A small network was shown many inputs. Here are its activations along a few directions, one row for each input.
In each table, some parts of the input vary, and every possible input appears once, in random order.
Descriptions start from the smaller parts, as in this example, which fits no table here: ring(5) and (point or line(11) or (values(2) and line(6))).
Shared parts are said once, and a part with two or three values counts as separate values.

A family of inputs:
R1: 27	-68	32	14	3	-9	19	36	11	-27	32	-17
R2: 2	-79	-1	-11	-14	-7	35	26	1	-78	-21	-36
R3: 19	-51	13	9	14	-14	6	23	-4	-62	20	-34
R4: 1	45	1	-14	14	25	-21	-32	-22	32	1	-1
R5: 9	38	-17	-27	11	21	-4	-31	-29	29	-30	13
R6: -10	43	-3	-14	13	19	-21	-30	-29	40	0	-1
R7: -7	32	14	-12	-4	23	-15	-14	-16	76	8	16
R8: -7	39	-21	-29	4	14	-10	-26	-38	41	-34	13
R9: -44	-53	5	14	-18	-32	22	21	86	-98	14	-15
R10: 20	-36	-24	31	4	-46	27	44	21	-72	-17	-11
R11: 9	30	19	-9	4	30	-9	-19	-8	65	13	15
R12: -2	33	7	-12	-10	24	-19	-16	-15	77	9	13
R13: 29	-54	-12	19	7	-29	23	37	2	-87	-3	4
R14: -14	45	-10	-15	5	20	-30	-25	-31	49	-2	-2
R15: -15	47	-4	-17	6	18	-27	-26	-31	44	-3	0
R16: -6	30	8	-10	-5	25	-18	-12	-16	80	9	14
R17: 11	-27	-5	45	7	-41	8	43	28	-68	15	-26
R18: 0	-18	-24	43	-10	-56	22	25	54	-82	-24	18
R19: 28	-60	-6	-5	12	-19	24	24	-10	-66	-13	-20
R20: -2	42	-22	-30	-2	13	-11	-30	-36	37	-34	12
R21: 5	35	-16	-25	17	22	-4	-27	-30	33	-31	14
R22: 3	30	15	-11	-2	23	-10	-22	-13	69	13	14
R23: 19	-43	14	51	-4	-36	21	55	43	-33	27	-9
R24: 4	28	19	-8	9	30	-9	-15	-9	68	12	17
R25: -11	49	-4	-18	1	17	-27	-30	-29	41	-3	-2
R26: -1	36	-20	-27	11	15	-4	-30	-36	36	-31	13
R27: -1	40	-28	-29	-3	15	-14	-28	-36	42	-32	11
R28: -7	-71	17	3	-11	-2	17	25	8	-73	12	-50
R29: -10	48	-11	-17	0	19	-31	-28	-29	45	-2	-3
R30: -9	-9	-5	57	-7	-51	4	24	61	-77	9	3
R31: -2	28	15	-9	3	24	-9	-18	-15	72	12	15
R32: 19	-45	6	32	9	-25	5	36	9	-82	30	-11
R33: 1	-87	36	9	-21	3	30	37	22	-39	24	-33
R34: -36	-69	23	20	-28	-27	34	34	100	-63	26	2
R35: -5	46	-4	-16	7	18	-22	-34	-28	36	1	-2
R36: -36	-62	-14	1	-20	-36	40	22	80	-102	-18	-1
R37: -3	34	14	-13	-9	22	-15	-18	-15	73	9	14
R38: -6	38	-27	-27	3	16	-14	-24	-38	45	-33	12
R39: 27	-61	25	38	-1	-19	18	48	23	-47	42	6
R40: -4	43	1	-13	19	26	-21	-28	-23	36	1	0
R41: -1	-26	14	62	-18	-46	16	37	75	-42	21	20
R42: 3	38	-21	-28	5	14	-5	-34	-35	32	-30	12
Describe the family of inputs behind these rows. -> values(3) and (line(6) or (values(2) and line(4)))
The inputs of R10 and R23 match in every part but the values(3) part. If R21 is changed in the same way as R10 into R23, which row does it become? -> R24
Which other rows does R9 become when the values(3) part takes its other values? List them by row number. -> R34, R36
Which other rows does R15 become when the line(4) part takes its other values? List them by row number. -> R6, R14, R40
Which other rows does R15 become when the values(2) part takes its other values? List them by row number. -> R25

A family of inputs:
R43: -7	-26	-9	3	-6	-12	1	21	-1	-31	2	-4
R44: -1	38	20	-32	6	49	-27	-32	-48	93	16	-8
R45: -1	-23	4	10	-16	-20	4	18	25	-13	16	4
R46: -5	-25	1	3	9	-3	9	15	9	-34	6	5
R47: -5	-20	5	19	-21	-11	5	14	12	-24	2	-5
R48: 12	-22	3	-2	6	-4	12	-1	4	-41	-2	-2
R49: -3	-12	7	24	-4	-11	11	15	21	-21	-2	-15
R50: 2	-22	13	9	-2	-9	12	12	35	-16	19	13
R51: 10	-22	-8	-1	-9	-14	4	6	-5	-38	-5	-11
R52: 13	-14	-6	4	8	-14	10	6	4	-36	-9	-21
R53: -3	-19	15	19	-6	-1	13	8	22	-27	5	4
R54: 5	83	-10	-5	17	20	-42	-37	-45	68	3	21
R55: 2	-15	5	15	1	-19	10	18	34	-11	12	-6
R56: -4	-18	-8	9	12	-12	7	22	9	-28	-2	-14
R57: -32	66	-18	-47	-1	34	-23	-56	-26	67	-29	10
R58: 16	51	-15	-28	7	28	-8	-28	-51	91	-33	29
Describe the family of inputs behind these rows. -> values(4) or (values(3) and line(4))
Which other rows does R55 become when the values(3) part takes its other values? List them by row number. -> R45, R50

A family of inputs:
R59: 18	14	57	5	16	52	-25	3	-51	81	68	-39
R60: -1	-4	47	34	-42	16	-15	24	19	115	41	36
R61: 18	62	-67	-33	17	3	14	-20	-73	22	-81	7
R62: -16	25	34	-54	-5	47	8	-46	14	106	13	3
R63: 17	53	-70	-38	3	0	3	-20	-78	14	-70	32
R64: 26	84	13	15	50	20	-22	-34	-1	75	16	47
R65: 24	75	10	10	36	16	-32	-33	-6	67	28	71
R66: -43	58	-25	-51	-9	49	-26	-71	-47	14	-52	20
R67: 41	-15	-47	-52	37	6	4	-22	-91	-38	-76	-43
R68: 14	-73	2	58	-11	-41	38	40	70	-112	17	-31
R69: 16	5	54	0	2	48	-36	3	-57	73	81	-14
R70: 5	-68	21	54	-29	-68	31	41	57	-122	16	-4
R71: -18	17	32	-59	-19	44	-2	-45	9	98	25	27
R72: -35	104	-38	-15	4	-2	-51	-40	-20	78	-20	-18
R73: 8	-63	24	59	-15	-64	38	41	63	-115	4	-25
R74: 7	-74	9	29	-4	-32	31	62	75	-105	8	-30
R75: -28	-90	3	24	17	-38	41	61	63	-93	14	-21
R76: 39	-23	-49	-57	23	3	-6	-21	-96	-46	-64	-19
R77: 11	-78	-2	53	-25	-45	31	40	65	-119	29	-10
R78: 4	-79	6	24	-18	-36	23	62	70	-112	21	-8
R79: -37	94	-40	-20	-9	-5	-62	-40	-26	70	-9	7
R80: -31	-95	-1	19	3	-42	33	61	58	-100	26	1
R81: -41	67	-22	-46	5	51	-15	-71	-41	22	-63	-4
R82: 2	5	49	40	-28	20	-5	23	24	124	28	12
The inputs of R62 and R71 match in every part but one. If R59 is changed in the same way as R62 into R71, which row does it become? -> R69
Describe the family of inputs behind these rows. -> values(2) and (line(4) or line(8))
Start at R75 and move only the line(4) part, one step at a time. The first step leads to R74. Which rows follow, in order? -> R68, R73

A family of inputs:
R83: 23	-35	5	5	12	-1	16	18	-18	-29	-7	-27
R84: 29	51	12	-12	14	32	-27	-18	-61	105	13	19
R85: -6	-1	-19	6	-9	-22	12	-1	22	-41	-21	23
R86: 18	-36	7	-3	14	8	12	14	-16	-35	6	-15
R87: 5	87	-37	-13	10	9	-26	-40	-41	68	-36	39
R88: -38	31	-21	-45	-17	22	-1	-41	-1	35	-41	16
R89: -29	18	-17	-57	-5	30	-10	-40	-37	20	-31	-17
R90: 16	-43	22	10	-4	-3	8	26	6	-3	25	-4
R91: 11	-41	23	9	-1	1	10	26	5	-5	30	1
R92: 24	-36	11	-4	11	6	13	6	-16	-36	6	-15
R93: -41	36	3	-32	-7	26	-6	-40	20	50	-11	7
R94: -9	4	6	18	1	-18	6	-1	43	-25	10	13
R95: 2	-18	-20	-4	3	-16	-1	6	-12	-53	-15	-17
R96: -12	-2	-23	7	-5	-20	10	6	23	-40	-21	22
R97: 25	-35	3	-1	10	2	16	17	-13	-30	-1	-26
R98: -7	-17	21	28	-14	-10	-5	19	35	-7	33	-1
R99: 17	-41	27	8	-4	0	11	19	4	-5	30	2
R100: -39	20	24	-26	-21	37	-15	-27	9	66	16	-1
R101: -4	-1	-27	9	-9	-26	14	10	25	-34	-27	11
R102: -9	4	0	27	2	-24	9	10	41	-18	-3	1
R103: 5	77	10	8	5	26	-41	-25	-31	101	21	22
R104: -7	-4	-24	7	-9	-24	9	6	24	-38	-25	17
R105: -15	3	2	19	4	-17	4	6	44	-24	10	13
R106: -9	-1	9	-56	2	49	1	-32	-40	39	-15	-20
R107: -12	-15	22	27	-10	-5	-4	20	34	-9	38	5
R108: 2	92	-12	0	19	13	-32	-39	-20	84	-6	30
R109: 14	74	-32	-26	21	18	-36	-39	-79	53	-26	5
R110: -3	-16	-19	-5	7	-12	1	6	-14	-55	-11	-12
R111: 3	-16	-15	-6	3	-14	2	-1	-14	-56	-11	-12
R112: -6	-1	-24	15	-8	-28	15	10	20	-34	-32	10
R113: -16	-6	25	-44	-12	44	-1	-20	-19	70	8	-4
R114: -4	-14	18	29	-14	-11	1	23	36	-3	31	-6
R115: 3	-15	-21	3	4	-20	5	10	-16	-48	-23	-24
R116: 22	-38	6	-3	10	3	10	13	-14	-34	1	-20
R117: -6	-14	27	26	-14	-7	-2	12	33	-9	38	5
R118: -6	-14	20	35	-12	-14	1	24	31	-3	25	-7
R119: -10	1	1	19	0	-21	3	6	45	-23	5	7
R120: 35	55	-5	-25	29	38	-25	-30	-82	73	-10	3
R121: 5	-16	-23	-3	3	-17	5	10	-11	-49	-17	-23
R122: -7	4	-2	21	0	-22	9	10	46	-19	4	2
R123: 19	-40	19	11	-5	-5	14	30	7	1	23	-10
R124: 17	-40	21	17	-3	-7	15	30	2	1	17	-11
Describe the family of inputs behind these rows. -> ring(6) and (values(2) or line(5))
The inputs of R90 and R119 match in every part but the ring(6) part. If R91 is changed in the same way as R90 into R119, which row does it become? -> R105
The inputs of R102 and R115 match in every part but the ring(6) part. If R94 is changed in the same way as R102 into R115, which row does it become? -> R111
List by row number the other rows that have the ring(6) part in common with R96. -> R85, R87, R88, R101, R104, R112
